X =
323  594  320  309  337  469  338  342  550  642  476  392  404  316  325  405
208  299  406  572  509  253  402  198  268  403  248  244  215  410  459  512
234  365  376  530  471  291  374  224  337  445  292  278  258  376  424  503
340  651  386  151  254  517  418  376  611  772  566  393  437  384  311  302
254  421  383  451  423  330  388  251  396  513  348  298  293  382  400  462
259  414  277  590  516  355  271  260  350  399  285  339  291  275  405  555
222  391  711   70  216  284  749  238  430  813  498  167  265  721  437  174
223  378  617  207  290  277  643  229  401  703  435  195  259  624  434  272
461  926   93  175  246  740  123  513  829  778  664  610  619   78  172  399
268  469  450  299  351  381  469  286  441  636  431  298  321  452  393  359
256  428  399  423  401  326  406  250  412  537  363  293  297  398  395  446
Rows and columns are counted from 1.
(1, 1)	323
(10, 3)	450
(2, 4)	572
(5, 15)	400
(2, 3)	406
(8, 11)	435
(5, 4)	451
(9, 6)	740
(4, 3)	386
(7, 12)	167
(11, 16)	446
(8, 6)	277
(2, 8)	198
(7, 15)	437
(4, 13)	437
(2, 15)	459
(6, 7)	271
(4, 12)	393
(1, 13)	404
(7, 9)	430
(5, 1)	254
(4, 9)	611
(11, 12)	293
(9, 7)	123
(6, 10)	399
(1, 15)	325
(10, 4)	299
(9, 12)	610
(3, 2)	365
(8, 14)	624
(6, 12)	339
(11, 5)	401
(1, 2)	594
(1, 8)	342
(2, 16)	512
(6, 15)	405
(5, 16)	462

m =
98, -6, -192, 139, 417, 138, -114, 2, 99, 381, -252, -154, 225, -193
-166, -149, -218, -15, -261, 135, 284, 139, 231, -77, -225, -284, 120, 175
-170, 176, 45, -90, -289, -38, -18, -211, -30, -74, 3, 182, -235, -157
36, -95, 72, 321, 170, -23, -116, 220, 67, 100, -41, -287, -153, 50
174, 251, 663, 38, -199, 166, -329, 245, -389, -202, 469, 82, -314, -212
16, -127, 127, 449, -82, -94, 37, 198, 7, -157, 484, -127, 19, 220
Indices start at 1.
(1, 1): 98
(5, 14): -212
(3, 11): 3
(4, 8): 220
(1, 3): -192
(4, 10): 100
(2, 8): 139
(5, 5): -199
(3, 7): -18
(2, 2): -149
(2, 10): -77
(2, 13): 120
(4, 6): -23
(4, 2): -95
(5, 6): 166
(4, 9): 67
(5, 11): 469
(3, 9): -30
(1, 9): 99
(3, 12): 182
(2, 11): -225
(3, 2): 176
(1, 8): 2
(4, 7): -116
(1, 10): 381
(1, 2): -6
(5, 1): 174

B =
[[5 2 7 8 6 4]
 [7 5 5 6 4 5]
 [5 6 6 5 6 3]
 [8 3 4 3 4 7]
 [5 0 6 2 5 6]
 [7 6 8 7 6 1]
 [4 2 5 5 6 7]
 [6 1 5 5 5 5]
 [6 5 5 1 7 3]
 [4 3 5 8 3 5]
 [6 8 6 7 5 6]
 [5 9 4 7 4 6]
 [4 8 5 6 6 7]]
Rows and columns are counted from 1.
(1, 1) => 5
(8, 2) => 1
(11, 4) => 7
(13, 5) => 6
(9, 5) => 7
(5, 6) => 6
(5, 5) => 5
(12, 5) => 4
(10, 1) => 4
(8, 1) => 6
(7, 6) => 7
(10, 2) => 3
(3, 1) => 5
(4, 5) => 4
(2, 3) => 5
(6, 5) => 6
(10, 3) => 5
(13, 2) => 8
(2, 1) => 7
(12, 1) => 5
(7, 3) => 5
(1, 4) => 8
(2, 4) => 6
(8, 3) => 5
(9, 3) => 5
(11, 3) => 6
(3, 5) => 6
(12, 6) => 6
(2, 2) => 5
(9, 4) => 1
(1, 3) => 7

arr = ((227, 241, 330, 383, 329, 365, 318, 215, 317, 410, 380, 214, 425), (215, 163, 457, 307, 173, 129, 376, 25, 285, 386, 178, 796, 601), (325, 133, 413, 232, 149, 76, 325, 74, 203, 316, 134, 694, 678), (232, 178, 608, 221, 261, 108, 231, 208, 383, 315, 136, 778, 597), (285, 500, 340, 433, 337, 401, 377, 353, 449, 271, 363, 409, 383), (338, 518, 426, 347, 406, 499, 419, 463, 237, 405, 180, 267, 308), (624, 229, 316, 306, 419, 465, 356, 310, 546, 434, 376, 239, 348), (245, 249, 467, 600, 302, 443, 408, 353, 173, 263, 261, 388, 487), (342, 466, 331, 343, 440, 432, 394, 288, 276, 399, 223, 251, 379), (213, 285, 502, 416, 312, 441, 376, 289, 280, 275, 361, 440, 444), (672, 185, 330, 365, 437, 491, 304, 433, 549, 311, 376, 270, 406), (293, 546, 387, 278, 423, 487, 385, 350, 283, 477, 264, 232, 310))
Rows and columns are counted from 1.
(1, 1) -> 227
(9, 12) -> 251
(6, 5) -> 406
(5, 1) -> 285
(4, 11) -> 136
(6, 7) -> 419
(10, 11) -> 361
(5, 13) -> 383
(4, 12) -> 778
(10, 12) -> 440
(11, 8) -> 433
(11, 1) -> 672
(7, 3) -> 316
(2, 3) -> 457
(7, 7) -> 356
(12, 9) -> 283
(7, 1) -> 624
(11, 12) -> 270
(3, 8) -> 74
(6, 6) -> 499
(4, 8) -> 208
(2, 5) -> 173
(3, 10) -> 316
(3, 3) -> 413
(12, 8) -> 350
(12, 11) -> 264
(6, 1) -> 338
(8, 4) -> 600
(1, 13) -> 425
(1, 6) -> 365
(1, 10) -> 410
(8, 1) -> 245
(7, 11) -> 376
(9, 13) -> 379
(4, 2) -> 178
